These are the activations of a small neural network, seen along a few directions. Each row is one input.
Each table varies a few parts of the input and shows all the possible inputs, shuffled.
Descriptions start from the smaller parts, as in this example, which fits no table here: one of 6 places along a line, together with either a single point or one of 9 places along a line or (one of 2 separate values, together with one of 8 places around a ring).
Shared parts are said once, and a part with two or three values counts as separate values.

Other details of the inputs vary at random and push rows far along two fixed directions, the same in every table; ignore that.
To show where, the next rows are all for the same input, with only those details redrawn:
[5,-4,-40,-8,6,-13,7,-22,2,-10,16,3]
[0,-2,6,-5,0,-2,-3,-7,1,-2,-2,10]
[0,-2,32,-2,-5,8,-6,9,-2,7,-10,10]
[1,-3,-17,-5,6,-14,-5,-32,6,-12,4,17]
[-1,-1,21,-3,-2,2,-8,-4,1,1,-9,15]
[3,-2,7,-4,-1,2,1,3,-1,2,-2,5]
[4,-4,-37,-8,6,-13,5,-22,3,-10,14,4]
[-2,-1,16,-4,0,-3,-10,-14,4,-4,-9,19]

Rows:
row 1: [-2,4,10,8,-8,12,5,17,-10,0,-2,-5]
row 2: [-11,0,39,12,1,8,-15,-2,-1,-4,-17,15]
row 3: [3,-2,-16,-7,2,-4,5,-3,0,-2,7,1]
row 4: [4,-3,5,-7,2,-1,-2,-2,-1,6,-3,-3]
row 5: [-3,2,15,-1,5,-7,-12,-24,3,-4,-8,12]
row 6: [8,1,-13,2,-9,20,22,47,-17,14,8,-42]
row 7: [-1,11,4,12,-12,5,4,31,3,15,0,-17]
row 8: [-10,7,17,14,0,-5,-15,-3,14,5,-12,6]
row 9: [0,10,-19,8,-3,-5,2,5,7,11,4,-21]
row 10: [3,0,-17,-3,-1,1,12,7,-3,-2,9,-7]
row 11: [-1,2,-12,2,-1,-2,2,-8,0,-11,6,3]
row 12: [-3,-3,4,5,4,3,0,6,-1,-4,0,-3]
row 13: [1,-8,4,-5,3,5,3,15,-1,6,1,-7]
row 14: [4,0,-16,0,3,-2,3,-7,-2,-4,6,-10]
row 15: [-2,-3,8,1,4,5,3,11,-3,2,-1,-4]
Q: What is each input in this table made of?
A: one of 3 separate values, together with either a single point or one of 4 places along a line
Q: Changing only the choice among 3 separate values turns row 2 into row 6. The same change can be made to row 8. Which row results?
A: row 9
Q: Which other rows does row 11 become when the choice among 3 separate values takes its other values? List them by row number.
A: row 12, row 14
Q: Which other rows does row 3 become when the place on the line of 4 takes its other values? List them by row number.
A: row 1, row 10, row 11

Rows:
row 16: [2,3,34,-7,1,-3,-9,-1,8,17,-14,5]
row 17: [2,-3,37,1,7,8,-2,3,-9,5,-12,-6]
row 18: [5,6,-32,0,-13,0,10,12,-1,12,7,-12]
row 19: [-13,11,-11,19,13,-19,-11,-24,20,-12,1,1]
row 20: [0,-14,-7,3,4,13,6,15,-14,-3,7,-7]
row 21: [-12,18,-11,23,-1,-15,-6,-20,14,-16,3,11]
row 22: [0,-11,-38,-4,8,-3,5,-9,0,-14,14,1]
row 23: [4,11,42,-2,-17,5,-4,10,1,15,-13,13]
row 24: [2,-10,-6,-6,11,0,8,-15,-10,-18,4,12]
row 25: [3,-8,60,-5,-7,23,4,39,-12,8,-14,3]
row 26: [-7,-3,11,3,8,-1,-15,-9,4,3,-10,-1]
row 27: [3,3,-30,3,-11,11,14,25,-13,6,11,-27]
row 28: [11,-8,-41,-9,-5,8,26,41,-6,17,19,-23]
row 29: [-2,0,57,-3,3,6,-12,3,0,6,-20,2]
row 30: [-2,3,8,-10,10,-17,-14,-32,11,-2,-6,13]
row 31: [-2,-9,-35,-7,5,-11,-5,-20,9,-12,12,14]
row 32: [-12,5,-2,15,8,-13,-3,-8,13,-16,4,17]
row 33: [7,6,34,0,-19,24,14,46,-17,12,-6,-19]
row 34: [3,-5,-12,-14,6,-17,-2,-30,10,-9,6,30]
row 35: [4,-3,-21,-3,0,1,3,19,2,13,7,-27]
row 36: [6,3,-23,2,-15,6,9,22,-3,9,8,-18]
row 37: [-2,-5,9,-12,7,-14,-11,-33,9,-16,-3,35]
row 38: [-4,2,-14,12,-4,5,-4,-16,-9,-8,1,0]
row 39: [-3,7,12,4,0,-3,-8,-39,-6,-19,-8,21]
row 40: [1,10,46,-1,-16,6,-10,3,1,3,-16,15]
row 41: [4,-8,-21,4,6,14,14,31,-14,11,7,-41]
row 42: [5,-2,-48,-4,9,-16,3,-15,10,10,13,-11]
Q: What is each input in this table made of?
A: one of 3 separate values, together with either a single point or (one of 2 separate values, together with one of 4 places along a line)
Q: Changing only the choice among 3 separate values turns row 20 into row 41. The same change can be made to row 25. Which row results?
A: row 29
Q: Which other rows does row 20 become when the place on the line of 4 takes its other values? List them by row number.
A: row 22, row 28, row 31
Q: Which other rows does row 24 become when the choice among 3 separate values takes its other values? List them by row number.
A: row 17, row 39
